Each row below holds a small network's activations on one input, seen along a few directions.
In each table, some parts of the input vary, and every possible input appears once, in random order.
A made-up example of a description, with smaller parts first: one of 5 places around a ring, together with either a single point or one of 11 places along a line or (one of 2 separate values, together with one of 6 places along a line).
Shared parts are said once, and a part with two or three values counts as separate values.
In the rows, 128 means zero.

Other details of the inputs shift rows strongly along three fixed directions, in all tables alike. That doesn't count.

Rows:
r1: [140  92 115 112 175 138 152 111 104  99 105]
r2: [127 137 120 159 101 130 133  80 176  98 127]
r3: [179 126 162 157 104 144 156 139 210  67 127]
r4: [115 156 102 119 104 122 141 136 130 180 137]
r5: [229 122 139 176 180 138  62 129 139 109 191]
r6: [119 109 123 110 170 135 115 119  64  89 137]
r7: [ 50 131 127 102 113 125 169 128 104 181 100]
r8: [127 135 140 166 111 114 135 126 188 116 103]
r9: [114 157 125 127  85 143 101 138 127 210 160]
r10: [104 168 130 115  91 125 101 103 125 192 184]
r11: [145 104 113 103 193 125 136 136  83 115 137]
r12: [130 102 123  95 180 143 116 134  64 142 147]
r13: [141  91 110 114 162 118 122 157  68 114 125]
r14: [ 95 187 129 121  95 153 106 123 119 181 178]
r15: [139  87 137  99 157 133  97 158  74 111 114]
r16: [138  86 129 105 183 143 120 133  78 118 133]
r17: [ 59 154 120  67 101 131 144 145 111 164  81]
r18: [144  75 108 134 148 116 151 142 116  72  85]
r19: [104 115 118 100 168 113 114 134  61 115 164]
r20: [155 157 149 130  82 128 103 114 134 154 171]
r21: [ 41 160 101  87 108 127 176 135 105 145 123]
r22: [135  92 141  92 181 142 106 144  89 110 126]
r23: [143 173 139 144  93 135 106 144 139 143 175]
r24: [126 121 140  94 147 141 116 148  45 116 147]
r25: [118 178 144 111  74 139 108 130 118 186 174]
r26: [125  88 124 107 173 123 143 145 118  90 108]
r27: [135 141 132 162 123 131 132 104 139 152 127]
r28: [151 155 175 122  97 163 119 147 156 152 176]
r29: [ 80 124 104 131 112 118 220  86 153 120  48]
r30: [144 103 136  95 147 104 129 144  63  96 143]
r31: [142 107 116  98 162 134 114 140  51 145 134]
r32: [ 57 126 101 124 112 105 213 116 142 138  68]
r33: [174 109 133 176  97 137 116 117 196  86  93]
r34: [137  89 122 102 139  96 145 123  94  76 120]
r35: [136  86 135 102 181 143 115 140  82 115 131]
r36: [169 120 135 163 129 130 123 122 215  79 110]
r37: [110 175 128 146 115 121 119 131 128 210 171]
r38: [138 179 143 124 130 136  84 143 168 154 154]
r39: [145 121 126 158  89 138 128 120 178 121 102]
r40: [121  93 115 110 154  98 145 113  98  77 121]
r41: [134 152 139 170 119 121 105 133 146 174 164]
r42: [210 113 163 198 166 124  53 144 130 109 176]
r43: [123 102 130  92 156 120  98 177  72 130 133]
r44: [ 54 159 124  60 125 139 155 131 125 163  92]
r45: [129 109 147 130 164 123 132 122 116  68  63]
r46: [150 149 142 129  84 122  96 105 138 157 174]
r47: [173 116 122 179 128 132 138 110 210  86 116]
r48: [102 151 108 115 121 130 144 130 145 178 148]
r49: [ 72 110  95 116  86 113 205 132 170 112  51]
r50: [ 83 119  82 119  94 112 215 116 163 115  53]
r51: [120 174 121 112 120 149 119 114 133 212 172]
r52: [137 107 124 114 149 116 128 150 126  62  67]
r53: [160 141 121 166  89 142 109 115 167 150 133]
r54: [142 131 117 146  90 101 137  95 181 101 131]
r55: [115 100 150 114 170 127 105 147  59 141 132]
r56: [122 136 142 159 121 115 122 137 155 142 129]
r57: [119 165 118 123  92 142 109 129 121 212 160]
r58: [185 134 142 207 117 135 104  97 179 120 133]
r59: [146 165 131 165 127 120 113 122 142 176 164]
r60: [ 70 111  98 113  86 111 201 135 174 109  47]
r61: [110 132 148 102 180 113 100 162  66 126 123]
r62: [141 126 123 142  85 116 134  79 174 104 122]
r63: [120 101 128  93 181 128 116 160  78 136 150]
r64: [166 143 129 181 108 134 133 116 187  57 118]
r65: [171 112 139 168 124 145 123 105 207  86 105]
r66: [101 162 140 142 104 136 111 125 123 214 162]
r67: [232  85 173 201 176 133  56 122 143  50 129]
r68: [ 78 130 107 105  76 108 221 117 159  87  62]
r69: [114 108 110 120 164 118 142 124  95  65 120]
r70: [103 188 136 121  90 154 106 130 120 181 174]
Each input here is: one of 2 separate values, together with either a single point or one of 10 places around a ring or (one of 3 separate values, together with one of 8 places along a line).
The inputs of r52 and r17 match in every part but the choice among 2 separate values. If r36 is changed in the same way as r52 into r17, which row does it become?
Answer: r22
The inputs of r64 and r70 match in every part but the choice among 2 separate values. If r3 is changed in the same way as r64 into r70, which row does it become?
Answer: r28
Which other rows does r67 become when the choice among 2 separate values takes its other values? List them by row number.
Answer: r8
Which other rows does r53 become when the place on the line of 8 takes its other values? List them by row number.
Answer: r9, r15, r17, r31, r33, r39, r57

Rows:
r71: [129 126 119 130 124 134 135 109 130 130 138]
r72: [121 142 134 127 133 136 122 144 146 119 123]
r73: [132 122 136 126 115 123 134 131 135 127 134]
r74: [125 132 116 143 129 115 128 121 132 134 125]
r75: [132 127 116 123 121 125 118 142 143 127 123]
r76: [121 132 120 139 128 129 130 107 129 127 133]
r77: [134 126 111 136 124 119 133 124 132 135 130]
r78: [136 125 119 123 125 120 126 128 141 133 125]
r79: [139 123 133 129 120 137 129 128 133 137 118]
r80: [125 131 136 132 121 138 114 141 137 128 108]
r81: [123 128 141 133 120 119 129 128 136 125 128]
r82: [126 154 131 120  99 122 122 116 117 102 130]
r83: [127 131 123 134 129 116 124 122 138 133 122]
r84: [134 134 131 123 133 135 138 130 141 127 133]
r85: [108  80 122  92 176 122 154 119  83  77  87]
r86: [ 88 146 115  99 141 116 110 148  63 194 165]
r87: [122 129 131 144 117 118 133 127 128 125 132]
r88: [122 132 127 133 130 130 129 108 134 129 130]
r89: [239  92 168 159 183 138  20 168  87  78 196]
r90: [129 126 116 132 122 133 135 110 129 128 139]
r91: [122 129 134 142 119 118 133 126 130 126 131]
r92: [135 134 132 120 134 136 135 133 145 126 131]
r93: [137 124 124 141 118 135 132 127 126 135 122]
r94: [137 124 127 139 120 136 133 126 127 137 121]
r95: [123 141 129 139 137 130 137 126 135 127 130]
r96: [134 126 108 138 122 118 133 124 131 133 131]
r97: [131 125 125 121 125 135 132 110 136 130 135]
r98: [130 129 139 132 126 133 121 128 135 135 111]
r99: [ 93 143 140  90 139 134 106 151  66 197 151]
r100: [130 136 129 120 129 140 127 146 146 120 129]
r101: [134 135 129 128 133 135 139 130 138 128 134]
r102: [139 123 135 126 121 137 126 130 136 136 116]
r103: [118 133 128 124 126 136 116 124 141 121 125]
r104: [124 140 133 135 138 130 135 128 138 127 128]
r105: [117  85 115 100 177 125 173 137  80  78  94]
r106: [127 131 120 138 130 115 126 122 135 134 123]
r107: [127 130 131 145 125 132 128 124 127 136 116]
r108: [129 130 135 140 125 132 126 125 130 136 113]
r109: [133 122 137 122 116 124 131 133 138 126 132]
r110: [132 123 134 131 115 123 136 131 132 127 135]
r111: [126 140 137 126 138 131 130 130 144 126 126]
r112: [127 130 128 147 123 131 128 125 125 135 117]
r113: [119 130 139 129 115 125 118 144 140 119 124]
r114: [132 125 127 118 125 135 129 113 139 129 133]
r115: [ 96 139 132  80 129 143 102 169  71 191 151]
r116: [131 123 127 138 113 122 138 130 128 126 137]
r117: [123 133 121 130 125 121 113 139 143 126 118]
r118: [124 140 136 130 137 131 133 127 141 126 127]
r119: [136 126 115 132 125 119 131 125 135 135 128]
r120: [132 135 122 135 131 134 142 130 134 126 137]
r121: [131 126 122 126 125 134 134 111 133 130 135]
r122: [135 148 127 113  94 126 127 118 117 103 135]
r123: [123 129 138 138 120 119 131 128 133 126 129]
r124: [136 125 118 127 124 120 129 125 138 134 127]
r125: [138 124 131 134 121 136 131 128 130 137 119]
r126: [128 131 124 129 130 116 121 125 141 132 120]
r127: [112  77 114  85 166 131 153 135  86  71  89]
r128: [124 128 142 129 121 120 126 131 138 125 127]
r129: [121 132 123 137 129 130 130 106 131 129 132]
r130: [122 131 130 128 130 130 127 108 136 128 129]
r131: [123 141 126 141 136 129 137 127 134 125 131]
r132: [131 123 130 136 114 122 138 129 129 127 137]
What do these inputs look like to the network?
Answer: one of 2 separate values, together with either a single point or (one of 5 separate values, together with one of 6 places along a line)
The inputs of r105 and r95 match in every part but the choice among 2 separate values. If r125 is changed in the same way as r105 into r95, which row does it become?
Answer: r108
The inputs of r101 and r104 match in every part but the choice among 2 separate values. If r89 is changed in the same way as r101 into r104, which row does it become?
Answer: r113
Which other rows does r94 become when the place on the line of 6 takes its other values? List them by row number.
Answer: r79, r93, r102, r115, r125
Which other rows does r87 become when the choice among 2 separate values takes its other values? List them by row number.
Answer: r116
Which other rows does r127 become when the place on the line of 6 takes its other values? List them by row number.
Answer: r71, r90, r97, r114, r121

Rows:
r133: [ 43 136 132  44 150 127 138 176  25 209 149]
r134: [ 76  99 113  90 150 113 192 137 112  73  62]
r135: [ 85  83 112  85 143 125 194 135 118  92  48]
r136: [144 141 113 170  78 131 182  75 227  82  94]
r137: [ 49 132 123  34 150 132 131 176  34 212 145]
r138: [205 141 158 162 139 136  37 124 115 119 207]
r139: [231  86 134 189 154 122  88 117 138  53 143]
r140: [197 141 144 147 153 142  51 137  89 160 225]
r141: [115 158 142 127 111 134 111 144 136 175 156]
r142: [136 135 130 169  79 134 160 108 217 101  71]
r143: [ 74  94 106  74 146 122 205 111  85  80  77]
r144: [ 92 134 118 106 102 114 142 128 105 151 128]
r145: [124 150 139 118 111 142 108 145 141 185 147]
r146: [ 94 150 124  97 117 133 128 146 135 167 133]
r147: [ 44 137 128  42 145 130 128 175  24 208 142]
r148: [142 135 128 178  76 133 161 103 232  90  66]
r149: [129 172 125 157  66 123 113 118 172 183 166]
r150: [108 107 120 136 116 120 190 117 176  68  55]
r151: [118 177 137 144  90 131 118 132 181 163 149]
r152: [127 178 134 140  83 140 105 133 193 183 154]
r153: [205 134 138 192 165 134  48 111 115 153 208]
r154: [204  65 146 151 198 128  93 142  98  16 100]
r155: [ 79  93 114  91 139 120 190 135 109  81  47]
r156: [138 138 119 174  64 118 165  83 224  77  82]
r157: [ 82  84  93  84 142 111 208 122  86  93  74]
r158: [119 172 117 168 102 134 117  99 167 204 169]
r159: [121 181 117 167  94 119 123  89 161 204 167]
r160: [131 174 117 174  99 127 113  90 167 198 172]
r161: [ 97 146 126  98 114 135 130 146 133 172 130]
r162: [184  99 156 117 206 134  43 172  38  99 172]
r163: [194  65 148 141 205 124 100 148  86  26 115]
r164: [210  62 145 133 209 131  85 123  58  20 141]
What do these inputs look like to the network?
Answer: either one of 4 places along a line or one of 10 places around a ring or (one of 3 separate values, together with one of 6 places along a line)
Which other rows does r152 become when the choice among 3 separate values takes its other values? List them by row number.
Answer: r151, r154

Rows:
r165: [138 140 127 150 117 119 118 119 139 133 133]
r166: [119 117 118 119 135 114 144 124 117 109 122]
r167: [137 138 125 142 119 121 123 119 146 127 145]
r168: [120 117 119 121 140 118 144 124 118 109 123]
r169: [108 123 132  91 168 129 115 142  56 180 156]
r170: [144 132 127 140 109 125 115 117 139 129 140]
r171: [124 111 123 116 148 126 152 118 125 121 121]
r172: [139 134 127 140 113 137 121 116 143 133 136]
r173: [135 140 127 143 124 131 126 120 148 128 145]
r174: [104 156 148  93 134 138  84 160  98 181 167]
r175: [132 147 131 124 116 137 119 139 161 131 123]
r176: [112 119 140 112 134 127 130 138 124 106 105]
r177: [135 141 128 151 125 130 122 118 142 135 132]
r178: [114 116 141 117 130 124 136 138 120 107 109]
r179: [119 118 123 130 145 130 144 121 114 120 109]
r180: [ 79 117 113 115 116 123 171 142 139 145  78]
r181: [139 144 130 128 114 136 122 138 155 131 126]
r182: [132 140 127 141 124 136 130 118 150 133 141]
r183: [129 143 126 148 119 126 126 117 144 138 129]
r184: [135 141 127 151 121 122 121 118 141 135 133]
r185: [119 116 139 121 128 123 142 138 115 109 111]
r186: [140 143 131 132 109 136 128 137 151 132 130]
r187: [218  71 147 159 196 127  57 160  91  87 150]
r188: [137 136 125 139 109 131 121 116 143 132 136]
r189: [141 137 142 140 107 132 126 134 144 128 137]
r190: [118 117 120 121 144 129 147 123 120 111 122]
r191: [119 117 121 129 138 115 140 122 112 116 111]
r192: [127 116 130 115 126 128 147 141 116 111 113]
r193: [116 122 131 104 140 133 131 141 130 108 103]
r194: [124 111 121 119 133 135 142 120 114 115 114]
r195: [125 112 118 117 124 118 137 122 111 111 115]
r196: [102 147 129  91 121 136 116 133  95 206 168]
r197: [122 113 120 118 131 129 141 121 114 112 115]
r198: [136 140 126 143 122 127 124 120 147 128 145]
r199: [130 142 127 149 122 132 127 116 145 140 129]
r200: [141 134 126 140 109 127 118 117 141 130 138]
What do these inputs look like to the network?
Answer: either one of 2 separate values or one of 10 places around a ring or (one of 3 separate values, together with one of 8 places along a line)
